A small network was shown many inputs. Here are its activations along a few directions, one row for each input.
Each table varies a few parts of the input and shows all the possible inputs, shuffled.
Descriptions start from the smaller parts, as in this example, which fits no table here: one of 4 places along a line, together with either a single point or one of 9 places around a ring or (one of 3 separate values, together with one of 5 places around a ring).
Shared parts are said once, and a part with two or three values counts as separate values.

Other details of the inputs vary at random and push rows far along two fixed directions, the same in every table; ignore that.

Rows:
x1: [-17  -4  15 -14 -17   9 -12 -25   9   9  10]
x2: [-10 -13  17  -3   0   1   4   6   8 -27  -2]
x3: [-21  -2  16 -10 -27  -4  -7 -25  13   7   6]
x4: [-20  -5  15 -17 -11  12  -9 -23  16   8  11]
x5: [-11 -17  23  -8   8  20  -7   6   3 -30   2]
x6: [ 1  0 -1  1  6  6 -2 -1 -4 10  1]
x7: [ 1  0 -5  0  4  4  0 -7 -5  5  1]
x8: [-20  -3  12 -14 -22  -3  -4 -26  18   7   8]
x9: [-25  -3  19 -15 -20   7 -11 -34  16  19  11]
x10: [ 11  16 -27   8   7  -7   3 -10  -5  48   2]
x11: [ 18  -4 -13   8  27  11   4  23 -19 -19  -6]
x12: [ 3  0 -8 -2  7  3  2 -6  0  7  2]
x13: [  0   4  -2   9  -4 -11   5   1  -1   9  -4]
x14: [ 18  -7 -12   7  31   9   8  26 -14 -23  -5]
x15: [-11 -14  17  -1  -2   0   1   4   4 -22  -1]
x16: [ -1  -2  19  -7 -12   2  -8  13   4 -27   0]
x17: [-20  -5  15 -17 -10  14 -10 -23  15   8  10]
x18: [-10 -15  15  -3   2   1   3   5   8 -26  -1]
x19: [-24  -9  19 -15 -23   1  -7 -24  15  -6   7]
x20: [-16   8  19 -18 -34   1 -14 -19  18   4   7]
x21: [ -6   0  17 -13 -13   4  -6   4  13 -24   1]
x22: [ 19  29 -26  12  -9 -17   0   3 -10  41  -5]
x23: [-19  -2  13 -12 -17   6 -10 -29   9  13   9]
x24: [-10 -12  17   1  -3  -1   2   5   5 -22  -2]
x25: [ 4  2 -7 -1  4  7 -3 -5 -6  8  2]
x26: [ 14  -7  -8  10  28   5   9  22 -11 -15  -6]
x27: [ 18  -6 -13   6  31  12   7  25 -14 -22  -6]
x28: [ 14  -6 -10  13  17  -5  10  24 -14 -24  -9]
x29: [ -9 -12  13  -6  -2   1   3   2   8 -28   0]
x30: [ 19   5  -5  10  14  -3   6  35  -7 -21 -10]
x31: [ 21   4  -6   9  15  -5   6  37  -7 -21  -8]
x32: [ -5 -12  14  -6   5  15  -6   3  -3 -23   2]
x33: [ 2  1 -5  0  5  9 -5 -3 -7  8  1]
x34: [ 13  -6  -9  15  15  -6   9  22 -15 -18 -10]
x35: [  7  18 -28   8   4 -10   5 -17  -3  55   2]
x36: [-10 -14  16  -3   0   1   3   4   9 -25  -1]
x37: [ 13  -7  -5  12  24   5   6  22 -14 -14  -6]
x38: [-18  -3  15 -14 -18   8 -11 -28  10  11  10]
x39: [ 12  18 -31   5   5  -7   3 -14  -6  48   3]
x40: [ -4  -2  17 -14 -12   3  -6   7  13 -25   3]
x41: [ 11  18 -34  10  -1 -20   9 -12  -4  47  -1]
x42: [  8  20 -28  16  -5 -21   6 -11  -6  55  -2]
x43: [ 14  23 -31  18  -5 -22   7  -7 -11  46  -5]
x44: [  9  21 -28  14  -3 -21  10  -9  -2  47  -3]
x45: [ 14  -7  -5  11  24   6   5  24 -14 -15  -6]
x46: [ 18   5  -2  13  12  -4   4  35 -10 -20 -11]
x47: [ 19   5  -2  11  10  -5   3  35  -9 -18  -9]
x48: [ -8 -13  15  -1  -4   1   0   4   1 -26  -2]
x49: [-18  -4  13 -16 -17   9 -10 -28  11   8  10]
x50: [ 3  2 -7  5 -3 -8  4 -1 -4  2 -3]
x51: [ 11  21 -32  11  -3 -21  10 -10  -3  44  -2]
x52: [-12  -7  16  -6 -13  -1  -2  -6   7 -19   1]
x53: [ 6 -1 -6  0  7  6 -1  0 -7  2  1]
x54: [-19  -4  12 -17 -12   8  -6 -28  15   6  10]
x55: [ 22   7  -8   8   8  -5   2  33 -12 -20  -8]
Description of these inputs: one of 5 places around a ring, together with either one of 2 separate values or one of 4 places along a line or one of 5 places along a line.
Q: Changing only the place on the ring of 5 turns x3 into x2. The same change can be made to x22. Which row results?
A: x30
Q: Changing only the place on the ring of 5 turns x4 into x14. The same change can be made to x44. Which row results?
A: x51
Q: A walk changes only the place on the ring of 5. It starts at x5 and steps to x17. List the rest of the walk in order.
A: x27, x11, x33
Q: Change only the place on the line of 5 in x32. List by row number the other rows that result.
A: x1, x23, x33, x38
Q: Which other rows agree with x53 in the place on the ring of 5? List them by row number.
A: x7, x11, x19, x20, x25, x28, x49, x50, x52, x55
